Small tables with named rows and columns. After each table, cells are looked up by row and column.

mil:
,mikuv,bovorut,zutu,nos,sime,fugod
gizoz,-2145,-329,-884,83,-1577,-516
fik,-1481,-1151,-2731,-2257,-4604,-842
lolo,788,-1249,-6034,-2462,-4194,387
rotutip,2532,-1358,-2649,1639,-4930,-3203
sibetum,-1897,-1288,-3807,-1316,-6716,-1328
duzaz,3394,-876,-5582,-3389,448,563
robisik,-3354,1666,311,-2249,-1935,3456
filimu,-3420,-600,5462,-612,4189,-1149
vureg,-977,-2224,4439,4601,128,-5061

gizoz, sime -> -1577
robisik, nos -> -2249
gizoz, zutu -> -884
duzaz, fugod -> 563
robisik, bovorut -> 1666
sibetum, mikuv -> -1897
lolo, mikuv -> 788
sibetum, fugod -> -1328
vureg, nos -> 4601
filimu, sime -> 4189
robisik, mikuv -> -3354
duzaz, bovorut -> -876
vureg, bovorut -> -2224
lolo, zutu -> -6034
robisik, sime -> -1935
sibetum, bovorut -> -1288
filimu, bovorut -> -600
rotutip, mikuv -> 2532
vureg, mikuv -> -977
duzaz, zutu -> -5582
Which row has the largest nos? vureg

ravoko:
	nuf	pifef	tiz	sogap	sebot
fim	498	570	574	566	551
pinakit	295	768	830	809	758
zekide	899	489	518	339	599
gep	127	523	561	518	443
sugosad	470	438	749	802	382
vep	550	576	574	571	571
mado	652	756	829	584	698
tafu	585	607	618	578	595
vila	305	550	565	543	498
netin	729	534	548	464	583

pinakit, sogap => 809
pinakit, tiz => 830
gep, pifef => 523
tafu, nuf => 585
fim, sebot => 551
tafu, tiz => 618
vep, nuf => 550

Table sisag
|  | gigavob | naduzok | vepuf | dum | dipesos | deza | mosakop |
|---|---|---|---|---|---|---|---|
| gepini | 151 | 178 | 149 | 141 | 73 | 120 | 26 |
| seseg | 81 | 158 | 84 | 114 | 167 | 115 | 152 |
| pel | 63 | 55 | 89 | 62 | 145 | 50 | 166 |
| tavamim | 102 | 83 | 100 | 60 | 176 | 161 | 149 |
| tuf | 80 | 135 | 185 | 108 | 98 | 140 | 137 |
| lapesa | 101 | 241 | 208 | 179 | 127 | 156 | 144 |
| bak | 61 | 108 | 65 | 86 | 51 | 126 | 186 |
| ful | 139 | 178 | 206 | 129 | 100 | 129 | 87 |
| serifiz | 63 | 110 | 37 | 118 | 121 | 23 | 153 |
| fadod | 109 | 61 | 152 | 70 | 88 | 92 | 110 |
| rovem | 112 | 191 | 65 | 152 | 121 | 81 | 50 |
| nisup | 42 | 62 | 109 | 65 | 90 | 50 | 183 |

What is the mosakop of rovem in sisag? 50
What is the mosakop of tuf in sisag? 137
What is the mosakop of bak in sisag? 186
What is the naduzok of ful in sisag? 178
What is the deza of rovem in sisag? 81
What is the mosakop of tavamim in sisag? 149
What is the gigavob of tavamim in sisag? 102
What is the deza of seseg in sisag? 115
What is the naduzok of pel in sisag? 55
What is the dipesos of nisup in sisag? 90
What is the deza of tavamim in sisag? 161
What is the vepuf of ful in sisag? 206

dezin.csv
,rok,moza,bisule,samu,rinisip
rof,40,99,63,115,93
ruzav,128,157,112,89,17
kereni,108,75,179,130,83
ged,153,99,50,35,204

What is the samu of kereni in dezin?
130
What is the samu of ruzav in dezin?
89
What is the bisule of ruzav in dezin?
112
What is the rok of kereni in dezin?
108
What is the rinisip of rof in dezin?
93
What is the rinisip of kereni in dezin?
83
What is the rinisip of ged in dezin?
204
What is the rok of rof in dezin?
40
What is the bisule of ged in dezin?
50
What is the samu of rof in dezin?
115
What is the samu of ged in dezin?
35

mobirif:
|  | runada | ful | lar | roba | tugo | ribed | mevima | sodeg | pesuzoz |
|---|---|---|---|---|---|---|---|---|---|
| tabidoz | -6.226 | -3.038 | -0.215 | -0.159 | -0.313 | -1.115 | 0.786 | 0.145 | 0.825 |
| zuzerot | 4.099 | 1.201 | 3.019 | 1.034 | -1.398 | 0.210 | -1.998 | -1.019 | -0.541 |
| totud | -5.525 | -2.552 | -0.694 | -1.051 | -0.207 | -2.214 | -0.221 | -1.910 | 0.162 |
| moso | 8.333 | -2.818 | -1.704 | -0.859 | 1.656 | -0.454 | 0.481 | 1.558 | -0.559 |
| vimada | -3.473 | 5.235 | 3.952 | -0.069 | -0.271 | 0.825 | -2.103 | -2.146 | 0.222 |
| sapobo | 7.323 | 0.626 | 4.761 | -0.213 | -0.093 | -0.022 | -2.860 | 0.162 | -0.355 |

sapobo, ful -> 0.626
totud, pesuzoz -> 0.162
zuzerot, pesuzoz -> -0.541
tabidoz, ful -> -3.038
moso, tugo -> 1.656
zuzerot, roba -> 1.034
sapobo, sodeg -> 0.162
sapobo, runada -> 7.323
totud, sodeg -> -1.910
Row with the largest ribed: vimada

Table fibopup
          lutebo    zuto    lafum  zefetuz     rupa      mis  mirepif    begu      dut      baf
biko      -7.164  47.306    7.247   76.330   15.972  -14.075   45.072  38.867   14.557  -58.024
lakazup   59.582  32.488   68.808  -22.291   48.086   58.007   41.907  41.680   61.497   21.905
salav    -22.054  49.187    8.600   57.039   25.024   13.033   80.433  59.031    6.647  -48.663
pagefug   17.008  21.909   28.018   12.761   70.116   21.399   23.963  38.134   31.021   46.981
tivat      1.590  11.213  -29.271   79.522  -36.010   10.176   17.907  22.278  -22.350    3.574
kefefip   75.008  36.544   68.904  -19.480   29.075   66.278    7.896  33.589   75.431   20.831
tubimo    71.001  30.819   72.741  -32.818   24.686   98.678  -15.046  39.528   62.281   72.280
tabi      44.856  48.386   80.173   -3.275   27.114   64.465   42.216   1.182   40.205   86.026
kul      -21.813  53.771    8.350   74.046    8.117   15.782   32.262  39.771   -2.033   -7.385
nebi      24.561  41.707   11.419   97.045  -23.192   -3.882   43.250  20.098   25.271  -81.373

What is the lafum of pagefug in fibopup?
28.018
What is the mis of tivat in fibopup?
10.176
What is the baf of tabi in fibopup?
86.026
What is the begu of kul in fibopup?
39.771
What is the dut of tubimo in fibopup?
62.281
What is the baf of kefefip in fibopup?
20.831
What is the dut of lakazup in fibopup?
61.497
What is the zefetuz of salav in fibopup?
57.039
Row with the largest mis: tubimo

kem
|  | visotu | sadu |
|---|---|---|
| kizo | 133 | 193 |
| vemus | 115 | 161 |
| ket | 96 | 208 |
| borozo | 131 | 187 |
| felen | 99 | 164 |
| dede | 19 | 232 |
| bavit | 70 | 241 |
| buge | 83 | 252 |
| rop | 57 | 232 |

ket, visotu: 96
rop, visotu: 57
felen, sadu: 164
felen, visotu: 99
dede, visotu: 19
vemus, sadu: 161
dede, sadu: 232
ket, sadu: 208
bavit, visotu: 70
vemus, visotu: 115
bavit, sadu: 241
kizo, visotu: 133
buge, visotu: 83
borozo, sadu: 187
buge, sadu: 252
kizo, sadu: 193
rop, sadu: 232
Which row has the largest visotu? kizo

Table zudob
         bepozos  suvere  malukin    vur   vama  vosagiv  riveso    lam   feba  defet
fogu        -355   -6132     2551   -250  -2113    -9261   -5548  -7769   8860  -1757
vog         4641   -6240     3765   7206   5917    -1862    4173   2291  -5589   5663
marufir     7074   -7984     8113  -2917   9419     -572   -5647    952  -5139   4529
sovoz      -8487      49    -4548  -6944  -7984     -329   -9914  -2766   7584  -4769
gil         5076   -2942     2110  -8751  -9458     9731    6274   4599   3644   7612
gepo       -4464   -4036    -4377  -6086   2688     2573    8396  -3751  -6731  -5104
gibak       9964    5948    -5878   4283  -2189    -6181   -5004   8033   5444   4476
gak         -292   -9167     8481   4749  -9103     1539   -8113  -1540   2957  -2052
fegedi     -2889    8036    -4744  -2109  -4175    -5830    1046   5153   2560   2785
kol         7345   -2542     2286   1330   8213      624    7763  -3462  -4565   6450
tevom       5470   -5062     8616    510   9977    -3144    8752   7010  -8779   6913
muv         1150    3653     2557  -5515  -4600      575   -9387  -4839  -4684  -4850

What is the feba of fegedi in zudob?
2560
What is the defet of fegedi in zudob?
2785
What is the lam of fegedi in zudob?
5153
What is the feba of kol in zudob?
-4565
What is the defet of fogu in zudob?
-1757
What is the riveso of sovoz in zudob?
-9914
What is the malukin of gibak in zudob?
-5878
What is the suvere of fogu in zudob?
-6132
What is the suvere of gil in zudob?
-2942
What is the bepozos of gil in zudob?
5076
What is the lam of muv in zudob?
-4839
What is the riveso of vog in zudob?
4173
What is the vosagiv of fegedi in zudob?
-5830
What is the lam of gak in zudob?
-1540
What is the vur of muv in zudob?
-5515
What is the vur of gil in zudob?
-8751

